[[ 225 -263   88 -176  -92   66  392  217  270]
 [-355  259  451 -179 -168  217 -268 -125 -568]
 [ 156 -153  110 -142   57   61  314  337  249]
 [  -1   41 -348  107  536 -445   60  102  -12]
 [ 257 -362 -317  -15  -76 -400  241 -276   79]
 [ 187 -192   54 -136   90   -9  379  313  241]] yields 225

[[-30   9  46  36  34  19 -44  23 -28]
 [-36   2  37  -9  33 -29  -4 -21 -27]
 [ 10  15   8 -28  38 -44  26 -23 -22]
 [ 43  37 -26 -42  38 -46 -26  21 -23]
 [ 23  22 -32 -15 -23 -28 -45 -18 -10]
 [ 38   4 -20 -17  27 -30  39  22 -11]] yields -30

[[4326 6106 2825 4702 6309 3453 4778 5037]
 [3929 3930 3935 3937 3809 4217 4110 4313]
 [4052 4496 3779 4200 4519 3909 4204 4273]
 [2668 8517 1647 5311 8213 3269 5855 6541]
 [3889 3491 4189 4261 3527 3350 3455 3435]
 [4034 3857 4173 4260 3957 3530 3691 3560]
 [5163 1819 4859 3686 2159 3764 2880 2735]
 [3298 6395 2938 4618 6214 3877 5089 5354]] yields 4326

[[ 765  671  135  646  666  229 -274  577 -133  250  412]
 [-407  292 -243 -132 -852  564  427  211  761  397  344]
 [ 658  414   98  799  844  192 -193  678  -68   72  421]
 [-619 -386 -323  210 -407  441  693  402  813  -10  520]
 [ 235 -221  -67  930  877  141  271  783  124 -291  573]
 [-171 -103  -17  -19  606  737   -3 -935  809  -31  313]
 [ -42  678 -168 -178 -797  548   78  170  557  648  311]] yields 765

[[ -3 -17 -12 -17 -10  -6 -15 -12]
 [ -3 -15 -10 -30 -18 -43 -38  -7]
 [ -7  14   5 -16   3 -34 -13  10]
 [ -3 -17 -11 -10  -9   1  -8 -14]
 [ -4 -15 -11 -18  -8  -4 -13 -10]
 [ -7  17   6 -10   8 -20  -2  10]
 [ -4 -11  -8   6   4  41  22 -14]
 [ -7  13   6  -4   6 -14   2   5]
 [ -7  16   7  17  20  36  38   2]
 [ -3 -17 -10  -5  -6  11  -1 -15]
 [ -4 -15 -11 -30 -16 -34 -34  -7]
 [ -7  14   5 -14   3 -32 -11   9]] yields -3

[[ 97 104 116  10 170 132  77 141 110  53  75 116 105 195 109  99]
 [ 94 147 114 209 116  78 154 192 130 221 190  92  98  44 123 137]
 [154  71 160  97 102 184  39  95 182 165 108 172 105 250 114  84]
 [114  99  75 165 107 109  55  78 154 180  52 156 146 140 159 254]
 [118 145  92 208 133  90 206 163 111  51  47  88 136  56 152 154]
 [118 107 222  80 142  91 122 126 202 208 209 143 131 188 161  69]
 [114 141  78 179  92 146  85 165 100 241 178 104 104  66  74 169]
 [ 76 130 132  98 194  36 143 149 151  40  88 125  80 168 204 105]
 [159 107 113 110 106 172  97  62 114 194 174 217 187 137 108 228]] yields 97
---
[[-6.65, -4.31, 0.00, -5.09, -3.60, -3.23, 16.41], [-4.74, -0.06, -9.05, -3.00, -0.81, 0.04, -18.01], [-0.18, -3.95, -4.39, -4.34, -6.65, -6.69, -3.91]] ⇒ -3.60
[[9.0, -13.0, 4.3, -8.4, 0.2, 6.6], [-13.1, 21.2, -3.6, 13.5, 0.9, -8.3], [-8.5, 19.7, -4.1, 14.1, 1.5, -7.0]] ⇒ -8.4
[[-114.2, -59.1, -35.8, -67.9, -84.7], [-98.8, -132.7, -91.4, 27.2, -163.7], [85.0, -127.3, 59.2, -118.1, 126.9]] ⇒ -35.8
[[0.95, 0.32, 0.66, -1.02, -0.44, 0.48, 2.26], [-0.99, -0.18, -0.03, 1.67, 0.62, 0.77, -1.81], [0.14, 0.61, -0.01, 1.53, 1.29, -0.20, -1.41]] ⇒ -0.44
[[0.134, 0.012, -0.028, -0.026], [0.133, -0.053, -0.139, -0.138], [0.003, 0.098, 0.103, 0.102]] ⇒ 0.012
[[0.55, 1.53, 1.04, -1.97], [-1.53, -0.12, 0.31, 0.00], [0.48, 1.04, 1.48, 0.94]] ⇒ 1.53
---
array([[112,  70,  59,  49,  17,  75],
       [204,  99,  24,  66,  45,  59]]) >> 45

array([ 32, 193, 217, 138]) >> 193

array([-35, -40, -33,  48]) >> -33

array([[172,  27,  53, 178],
       [142, 192,  81, 162]]) >> 81

array([[72, 63, 21, 61, 62,  5],
       [22, 45, 55, 34, 16, 94]]) >> 21

array([ -1, -32, -50,  27, -16, -40, -38]) >> -38

array([ 848, -364, -592,   36,  539]) >> 36

array([7, 2, 5, 7, 6, 1]) >> 5

array([  0,  17, -29,  31,  -5, -27]) >> -5
---
[[326, 387, 402, 370, 414, 365, 556],
 [199, 451, 423, 486, 379, 308, 675],
 [67, 404, 337, 535, 276, 397, 800]] result: 556, 67

[[10, -37, 28, -35],
 [13, -29, 26, -27]] result: -35, 13

[1987, 9782, 6510, 9213, 7473, 8161] result: 8161, 1987

[[29, -19, 38, -32, -41, -1],
 [-44, -4, 14, 4, 23, -22]] result: -1, -44

[7751, 4366, 6018, 8724, 5923, 2615, 3928] result: 3928, 7751

[[-21, 4, -9, -46, -14, -11, 9],
 [-14, 2, -11, -17, -23, -6, 28],
 [-9, -5, -15, 4, -28, -6, 21]] result: 9, -9

[58, 25, 90, 0] result: 0, 58

[5, 6, 2, 5, 7] result: 7, 5
---
[[-167, 135, 342, -494, -92, -357, -263],
[-178, 261, 493, -111, 437, 66, -563],
[-453, -482, 365, 455, -543, 191, 241]] gives 261

[[-450, -106, 88, -64, -145, -167],
[594, 84, -64, 106, 227, 131]] gives -106

[[222, 243, 298, -265, 51, -135, -50],
[-46, 374, -176, 129, 8, -46, 606],
[-38, -156, -36, -70, -49, -80, 53]] gives 374

[[3, -2, 60, 504, 508],
[-4, 6, -4, 22, 500],
[-10, 3, 1, 170, 520]] gives 6

[[169, 169, -544, -161, -218],
[122, 122, 126, 269, -400]] gives 169

[[-536, -406, 601, -340, 305],
[620, 396, -560, -633, -212]] gives -406

[[234, 183, -43, 30, -136, -201],
[36, 0, -266, 65, 545, 123],
[36, 61, -266, 135, -591, -39]] gives 0
